Each row below holds a small network's activations on one input, seen along a few directions.
In each table, some parts of the input vary, and every possible input appears once, in random order.
Descriptions start from the smaller parts, as in this example, which fits no table here: values(2) and (point or line(11) or (line(4) and ring(5))).
Shared parts are said once, and a part with two or three values counts as separate values.

Other details of the inputs vary at random and push rows far along two fixed directions, the same in every table; ignore that.

Table:
x1:  16  16 -14 -36  27 -12  -8  21 -32  -8 -25  -6
x2: -37 -71  17 -17 -33  33  10 -31 -16  12  22  11
x3:  55  20 -22 -10   5  -1   3  41   7 -12   2 -17
x4: -52 -15  26  56 -13  20  26 -12  33 -21  35  32
x5:  55  26  18 -11   4  14  -9  10  -4  20  -1  -9
x6:  26 -41   1 -34 -17  10  15  10 -15  22   0  -4
x7:  51  16 -15  -6  22 -10  -2  43   5  10  -8  -6
x8:  31  31 -24 -14  40  -5 -26  26  -9 -16 -24 -14
x9: -43   2  21  35  12  -9  17  -7  12 -16   4  35
x10:   2 -66  -7   3  -8  23  -7 -27  -8  34  10   7
x11:  18  17 -17 -28  38 -32 -11  17 -16   7 -30 -15
x12:   6 -24  -8 -36  13   7  -7   7 -25  29  -7   9
x13:  47  25 -31 -13   5 -11  -2  36 -20 -15   0 -13
x14:  22  22  12 -17  23   0 -34 -19 -12  14 -19 -25
x15: -40 -74  15 -14 -27  13   6 -51  -7   4   6 -10
x16: -29  74  13  30  -1 -21  -5 -26  36 -11  11  10
x17:   5 -47  -9 -25  19   5 -30 -27  -8  27 -19 -24
x18:  53  10 -35  -9  18  -3 -16  25 -14   5  -5 -14
x19:  -5  33  22  54   0 -26  46  40  33 -19  20  37
x20:  -3 -78  17 -11 -49  40  21 -28   6  10  25  -2
x21: -43   0   9  30 -34  -7  22  -5  19 -35   3  -7
x22: -39  75  12  36 -24 -16  -1 -21  41 -10   5   9
x23:   8  31 -18 -21   4 -32  -2  32 -14  -9 -29 -22
x24:  17  27   7 -15   2   4 -35 -11 -11  17 -28 -29
x25:  35  30 -29 -19  24  -3 -21  40 -11 -14  -3 -12
x26:  -7 -51  32   9 -27  45  -5 -58 -11  39  21   7
x27:  55  11 -40 -14  11  -2 -12  26 -15  -5  -1 -15
x28:  -4  57  25  32 -26   4  16  -9  43   1  32  25
x29:  40  10 -26 -23   8 -17   6  30 -32   6  -3  -3
x30: -14  43   5  55   6 -32  49  32  17 -20  18  40
x31: -18 -57   7 -17  -3  18  -9 -17 -18  33   7  18
x32: -18 -59  -4 -13 -10  18 -13 -42   3   2   1 -23
x33:  56   2 -17 -14   9   7  -5  32   5   5  -4 -18
x34: -24 -59   8 -15   2   2 -14 -37  -7  24  -9  -5
x35:  -8 -79  18 -15 -47  31  27 -26  -2  15  23   5
x36:  46   1 -11 -27  13 -12  13  37  -9  19 -10   2
x37: -36  50  12  55   2 -42  26  29  30 -29  -7  17
x38: -45 -23  25  66 -20  -5  44 -11  20  -4  35  49
x39:   0 -18   0 -15 -36  34 -24 -60  -1  45  22   5
x40: -24  70  16  24  -7   4  -4  -9  29  -1  28  28
x41:   9   0 -13 -20   7 -12 -11   2  -8 -19 -11 -30
x42: -26 -44  42  -1 -20  52 -14 -54  -9  35  19  10
x43: -31  44  16  34   2 -23  42  37  10 -33  21  32
x44:   7   2 -25  -8  -6  -3 -15   9   5 -14 -20 -31
x45:  18  11 -26 -14  17 -16 -28  19  -3  10 -35 -28
x46: -13 -59   0 -17  13  27 -21 -35 -10  21 -11   2
x47:  26  40  10 -15  33   8 -33  -5 -20   6 -20  -8
x48:  13  32 -22 -21  -2 -31  -6  32 -13 -17 -26 -28
x49: -47 -27  23  55 -42   3  57 -16  15 -24  43  36
x50:  26  20 -20 -34  22  -5 -21  23 -24 -24 -22 -21
x51: -11 -61  -3 -14   0  21 -23 -42   2  15  -7 -25
x52: -44  50  12  53  -1 -42  40  27  31 -31  -7  20
x53: -21  51   9  37  -1 -12  28  38  16 -47  24  19
x54:   5 -24  -9 -40   6   7 -14  -6 -30  -3 -15 -11
x55: -15 -41  -3  -8  -2  28  -9 -27   0 -10   0  -5
x56:  -4 -40  -4 -39  16   9 -12 -20 -29  21 -23   4
x57:  33  25 -22 -13  38  -9 -23  40 -14   9 -11  -2
x58:  23  14 -29 -14   9  -8 -27  19   0  -2 -31 -38
x59: -37  45  17  43  10 -43  40  19  21 -43   7  15
x60: -64  27  34  37 -22  17   5 -60  37  -5  28  38
Each input here is: line(6) and (values(2) or ring(8)).
Question: Changing only the line(6) part turns x17 into x46. The same change can be made to x15. Which row results?
Answer: x54
Question: Changing only the line(6) part turns x30 into x11. The same change can be made to x39. Which row results?
Answer: x16
Question: Change only the values(2) part in x28. List by row number the other rows that result.
Answer: x5
Question: Change only the values(2) part in x16. List by row number the other rows that result.
Answer: x14
Question: Change only the ring(8) part in x2. List by row number the other rows that result.
Answer: x4, x12, x25, x31, x43, x53, x57
